Each row below holds a small network's activations on one input, seen along a few directions.
In each table, some parts of the input vary, and every possible input appears once, in random order.
Descriptions start from the smaller parts, as in this example, which fits no table here: line(6) and (point or (values(2) and ring(5)) or ring(11)).
Shared parts are said once, and a part with two or three values counts as separate values.

Other details of the inputs vary at random and push rows far along two fixed directions, the same in every table; ignore that.

Table:
row 1: [  3  -3 -28  19  -4  13  -4  -3  -3  14  12  -1 -14  22]
row 2: [ -6  26   4  48  43   9  23  -4 -48 -22  45   0  15  -6]
row 3: [ 12   2  34 -45 -39 -10  -8  -6  61   8 -21 -24   0 -44]
row 4: [-24  -8  17 -39 -39 -15 -17   0  28  22 -40  -9 -10 -23]
row 5: [ -2  47  50   4  30   0  16 -37  -1 -54  37  -7  24 -66]
row 6: [-16   5  36  -5  -6 -17  14   0   9  -3 -27 -14   7 -39]
row 7: [  5 -22 -33 -25 -42   6 -32  13  11  44 -20   1 -22  31]
row 8: [  5  36  67   4  22 -11  25  -8   1 -36  18 -23  33 -65]
row 9: [ 10  22  34  -2  21  -4   7 -16   4 -37  17  -2  16 -38]
row 10: [ 26  -1   3  60  67   8  32   6 -51 -44  27   2  19  25]
row 11: [-24 -20 -39 -18 -33  -1 -12   0  39  30 -18  19 -18  26]
row 12: [ 18 -10   7   7   2   1   1  15  -8  11 -10 -13   3  10]
row 13: [  3 -23 -17  19  22  -5  23  11  -4 -11 -18  15  -1  34]
row 14: [ 20   1   6  38  50   2  30  16 -39 -34  21   3  20  14]
row 15: [-28  11  -1  29  16   1  11  -7 -25   5   1   2  -1  -9]
row 16: [-20  -7 -18  28  21   2   6   2 -46   5 -10   8 -10  26]
row 17: [12 -4  0 -7  4  0 -2  9 -7 -7  5  9  3 14]
row 18: [-13  15  24 -59 -55 -14 -30  -8  50  21  -5 -13  -1 -50]
row 19: [ 11 -38 -74  17 -24  18 -20  26 -20  59  -8  14 -31  77]
row 20: [ -6  51  66 -12  12  -3   7 -43  16 -40  27 -22  17 -83]
row 21: [ 15 -27 -22 -16 -25   7 -20  17  -3  30 -21  -3 -14  31]
row 22: [-11 -18 -41  31  36   2  12  -1 -38 -12   3  27  -8  54]
row 23: [  5   0  22 -67 -57 -10 -29 -11  68  20 -27 -21  -9 -38]
row 24: [ -7  21  11 -40 -45  -2 -17 -16  65  13   5  -4  -3 -43]
row 25: [ 11 -36 -40 -28 -37   2 -32  33   9  42 -27   5 -15  48]
row 26: [  0  22  -6  50  50  13  26  -4 -45 -30  47  10  14   6]
row 27: [  8 -12 -36  19  12   9  -6  13 -29   2  14  19  -6  47]
row 28: [ -9 -31 -27  -8  -3  -2  -2   3   6   5 -27  18  -7  38]
Each input here is: line(4) and (values(2) or ring(5)).
The inputs of row 9 and row 5 match in every part but the line(4) part. If row 25 is changed in the same way as row 9 into row 5, which row does it become?
Answer: row 18
Change only the ring(5) part in row 10. List by row number the other rows that result.
Answer: row 3, row 8, row 12, row 14
Change only the values(2) part in row 11. List by row number the other rows that result.
Answer: row 15

Table:
row 29: [ -4  20  -1  -3 -10   8  -7 -17  11   1  25  -2  -3 -16]
row 30: [ -2   5  10  13  21  -1   8  -2 -25 -17   4   0   5  -2]
row 31: [  4   8  11  -1   0  -1   4   5   1  -3   3  -5   7 -11]
row 32: [-26  14  -1   3  -4   3  -2 -20   4   2  11   3  -8 -17]
row 33: [  0 -13 -11  -4   1  -4   0   5  -2   2  -9   7  -2  18]
row 34: [ -7   5  13  -3   4  -6   9   0  10 -11  -2   1   9 -11]
row 35: [ 12  -8  -3 -27 -31  -2 -14   4  43  12 -11  -2  -3  -3]
row 36: [ -4 -20 -20 -19 -31  -4 -13  20  18  32 -26   1 -10  21]
row 37: [-12  23   4  -3  -6   5  -3 -15   4  -3  24   1   2 -22]
row 38: [ 13  -9  -4 -31 -30  -2 -17   1  37  11 -11  -3  -4   0]
row 39: [-11   4  14  -2   2  -7  11  -8  15  -9 -10   0   4 -16]
row 40: [ -8  38  65 -40 -11 -14   2 -25  47 -29   7 -14  22 -82]
row 41: [  9 -22 -25 -24 -31  -2 -16  18  27  23 -19   8  -7  26]
row 42: [  9   7   8  15  24   4   8  -1 -29 -19  12   0   8   2]
row 43: [ -4 -22 -20 -23 -30  -4 -17   7  16  28 -34   1 -17  20]
row 44: [-19  14  -7  23  17   6   5 -13 -24  -8  25   9  -1   0]
row 45: [ -7   4   7  25  24  -1  17   0 -21 -10  -1  -2   2  -2]
row 46: [-10   4  17   1   4  -2   5  -5  -1   0  -9  -8   1 -19]
row 47: [ 17   6  10  17  24   6   7  -5 -24 -20  17  -4   6  -2]
row 48: [ 17   5   4  23  20   4  11   4 -17 -10  16  -6   4   3]
row 49: [ 16 -22 -30  29  22   9   3  20 -45   9   5   7  -4  46]
row 50: [ -2   4   9  21  22   0  11   2 -28  -9   6  -2   7  -2]
row 51: [ 17 -18 -19 -20 -31   3 -20  15  18  31 -14  -6 -12  20]
row 52: [  2 -25 -31  29  28   3   8   9 -33  -1  -8  15  -8  48]
The inputs of row 43 and row 30 match in every part but one. If row 46 is changed in the same way as row 43 into row 30, which row does it become?
Answer: row 50
Describe the family of inputs behind these rows.
Answer: line(4) and (point or ring(5))
